These are the activations of a small neural network, seen along a few directions. Each row is one input.
In each table, some parts of the input vary, and every possible input appears once, in random order.
A made-up example of a description, with smaller parts first: one of 3 separate values, together with either a single point or one of 11 places along a line or (one of 4 places along a line, together with one of 5 places around a ring).
Shared parts are said once, and a part with two or three values counts as separate values.

Other details of the inputs vary at random and push rows far along two fixed directions, the same in every table; ignore that.

Table:
R1: [ 11  16   0 -12  -9   9   5 -27  22   0 -23 -10]
R2: [ -3   7  28  30  -1 -21 -29  12 -14  23  25   3]
R3: [ 19   8   6 -12 -22   8  -2 -22  14  -1 -25 -15]
R4: [ -1 -17 -15 -11   8   7  16  21 -11 -24 -20 -14]
R5: [ 10  28  16   7  -2 -13 -11 -21 -13  -1  -1  -7]
R6: [ -3  28  14  19  22  -7 -25  -1 -12  13  29  24]
R7: [ -9   6  -7  -3  -6  -9   5 -16   7   2   5   1]
R8: [  0  16  16  -3  -2  -6  10 -21 -10  -3   9   3]
R9: [-10 -53 -50 -14  29  23  21  72  -8 -39 -17   3]
R10: [  5  13  27  18  -2 -11 -36  12 -12  23  28  11]
R11: [ -2  -7 -30 -27 -24  15  37 -27  17 -19 -59 -33]
R12: [  1   6  20 -15 -27  10  10 -21   9  -2 -21 -11]
R13: [  0  10 -15  -5 -15   1  13 -19  11 -11 -30 -22]
R14: [-10 -47 -33  11  36  10   1  67  -5   0  21  12]
R15: [ -8  26  16  23  20  -6 -15  -3 -12  11  35  26]
R16: [ 10  11  20  30   5 -15 -33   7  -5  18  29   9]
R17: [  4  30   1  13  -8 -10 -15 -21   4   3   2  -5]
R18: [  9   3  10 -12 -25   4  18 -28  17  -1 -15  -9]
R19: [ -5  27   6   8  -9  -9   2 -27   6   8  15   6]
R20: [ -6   4  -4  13  12  -9   1  -3 -13   8   2   5]
R21: [ -8  29   8  20  15  -6 -28   1  -4  17  34  18]
R22: [ -2 -23  -3  12   8   0  -3  23  -4  13   8   0]
R23: [-10 -46 -42 -24  21  27  32  57  -2 -37  -5  15]
R24: [ -3  13  17   5   0 -16  -1 -31 -17  10   6  -2]
R25: [  4  -5  -7 -17 -14  -3  20 -25  22  -3 -21 -10]
R26: [  8 -24 -10 -39 -32  13  37 -27  26 -19 -51 -26]
R27: [ -2   3 -24 -35 -25  28  38 -27  26 -30 -51 -22]
R28: [-10 -34 -21  -9  43  22  -5  73 -23 -20  25  20]
R29: [  4 -10 -15 -34 -18  13  41 -27   0 -23 -61 -35]
R30: [ -5 -18   9  21  12 -11 -18  17  -8  23  34  14]
R31: [-13   1 -10   9   3  -9  -4  -6  -2   9  12   4]
R32: [ -9  14  12  18  17 -24 -14  -6 -13  16  36  24]
R33: [-16 -54 -10  -8  15   4  -2  67 -10  -5  26  17]
R34: [ -7  -7  18  13  15   0 -32  41 -13  16  37  20]
R35: [  8  10   0 -10 -17   1  21 -31  22  -1 -14  -7]
R36: [  0  28  23   2   1  -2   1 -27 -10   1   8   3]
R37: [-13  -5  -2  20  26 -14 -13  14 -19  12  33  24]
R38: [  4  24  14  10  -1  -1  -3 -25  14  12  10   6]
R39: [ 10  18  22   4  -8   1 -15 -20   9  14   2  -1]
R40: [  5  33   1   6  -7  -4 -17 -22   4   8   3   0]
R41: [ 11  29  17   0  -1  -6 -12 -22 -13   2   1  -2]
R42: [ -1  -2  19  -6 -20  -2   5  -4   1   5   3   1]
R43: [ -3 -50 -51 -18  27  28  14  73  -6 -44 -15   7]
R44: [ 12  -9 -22 -24 -23  13  33 -22  28 -23 -61 -35]
R45: [  5 -48 -46 -14  20  25  11  64  11 -32 -13  -2]
R46: [  5  16  24   7 -10   2  -5 -23   9  12   8   2]
R47: [ -8   2  27  28   0 -20 -24   8 -18  33  27   5]
R48: [ -2  -8  14 -12 -29  -5   7 -26   3   7 -23 -17]
R49: [ -2 -36  -8   4  11   7 -17  66 -11 -10  15   7]
R50: [ 11   1 -10   2   9   5 -12  13   8   2   6   6]
R51: [ -2  16  20  -3  -2 -19   2 -30 -12   6   9   1]
R52: [ 12   2   7  -1 -22  -2   7 -23  12   0 -30 -24]
R53: [  1  10   8  13  -4 -16  -5 -30   8  21   7   0]
R54: [  5  16  -3   4  10   1 -12   1  -8  -2   5  12]
Each input here is: one of 6 places along a line, together with one of 9 places around a ring.
- Changing only the place on the line of 6 turns R29 into R20. The same change can be made to R36. Which row results? => R15
- Changing only the place on the line of 6 turns R6 into R34. The same change can be made to R37. Which row results? => R48
- Start at R7 and move only the place on the ring of 9, one step at a time. The first step leads to R19. Which rows follow, in order? => R27, R21, R40, R17, R13, R11, R31
- Which other rows does R45 become when the place on the line of 6 takes its other values? List them by row number. => R5, R16, R17, R43, R49

Table:
R55: [ -3 -17 -14   9   5  -1   3  17   4  -1   3   1]
R56: [  7  12  12   0 -16  -4 -13 -11   9   4  -3 -11]
R57: [ 12   1   5   1   9   2 -12   3   2   3   5   2]
R58: [  1  11  18   1 -13   0  -7 -12  -6  10 -10  -7]
R59: [  3   6   0   8  -8 -12   5 -20   7  12  -1  -9]
R60: [  6   4   6   2   5  -1  -7   6 -14  -6   9   1]
R61: [  0  27   3   4  -6   0  -1 -31   4   4 -19 -10]
R62: [  7  24  20   1 -13  -2   5 -32  -6   0 -15 -12]
R63: [ -4  -4 -10  -6  14   1   3  19  -5 -14   6  11]
R64: [  8 -48 -42 -62 -35  39  52  11  35 -54 -86 -38]
R65: [-7  0 -2  0  0  1  6 -4  3  8 16  8]
R66: [ -8 -10  -9  -2   3   8   6  10   5  -3  10  12]
R67: [ -6  11  -3   2  -1 -10   4 -27   0   9  -3  -5]
R68: [  0  -4   8   1  -5  -5 -10   8  -8   6   2   5]
R69: [ -7 -11   9  -1  -4  -7  -1   2 -10  12   6  -1]
R70: [ 10  25   9  10 -16  -4   0 -31  10   8 -17 -15]
R71: [  9   5  -7  11   3  -2 -12   7   3   2   6  -3]
R72: [ -4  -2 -16   5  13  -1  -7  13  -3  -2   5  10]
R73: [-11 -13 -18   3  12   1   2  11  -2  -4   2   6]
R74: [ -3  -5   6   2   3  -8   8  -3 -14   2  10   0]
R75: [-11  -6  -7  -4  15  -3   9  11  -9  -4  14   7]
R76: [  4  20  21   2 -22  -2  -4 -26  11   7 -15 -16]
R77: [-11  -5  -5  -1  14  -2   5  12  -7  -8  11  11]
R78: [ 0 -1 -9 -1  7 12 -8 17  2 -3 16 10]
R79: [  8 -10  -1   2  12   1  -6  14   3   1   6  10]
R80: [ 13  21  19   0  -9   1   0 -34   9   9 -18 -10]
R81: [ -9 -23   0  -3  -1   1   0  19  -9   1   1   4]
R82: [  0 -10   1  -2   3   3 -15  24 -11   1   7   3]
R83: [-2 -3 -8  1  5  7 -2 16  4 -2 14 16]
R84: [  1  34  14  -3  -8  -3   5 -35   0  -2 -15  -8]
R85: [ 6  2 -7 12  1 -7 -6  6  5  3  4  3]
R86: [  1  21   7   3  -7   8   1 -17   7   6  -1   1]
R87: [  2 -19  -2  -2   9   4   4   9   4   0   1   6]
R88: [ 3 -8  5  1  7 -4  2 -4  2 11  8  2]
R89: [ -2   4  -7  -4  15   3  -6  17  -9 -11  12   7]
R90: [ -8 -17   3   5  -1  -3  -4  19   4   2  10   3]
R91: [  3  20  -4   2  -1  -2 -10 -19   1   1  -6  -5]
R92: [ -6 -10   7   3  -5  -7  -1   5   4   9  11  -3]
R93: [  2  -7   0   3   8  -2   0  16 -13  -8   9   9]
R94: [ -5 -17  -4   0   8   1   9  15 -12 -10   6   5]
- What do these inputs look like to the network? => one of 5 places along a line, together with either one of 2 separate values or one of 6 places around a ring
- Changing only the place on the line of 5 turns R71 into R59. The same change can be made to R60. Which row results? => R74
- Changing only the place on the line of 5 turns R89 into R63. The same change can be made to R56. Which row results? => R64
- Start at R67 and move only the place on the line of 5, one step at a time. The first step leads to R73. Which rows follow, in order? => R72, R91, R61
- Which other rows does R65 become when the choice among 2 separate values takes its other values? List them by row number. => R88
- Which other rows does R87 become when the choice among 2 separate values takes its other values? List them by row number. => R66
- List by row number the other rows that have the place on the line of 5 in common with R76. => R58, R61, R62, R70, R80, R84, R86
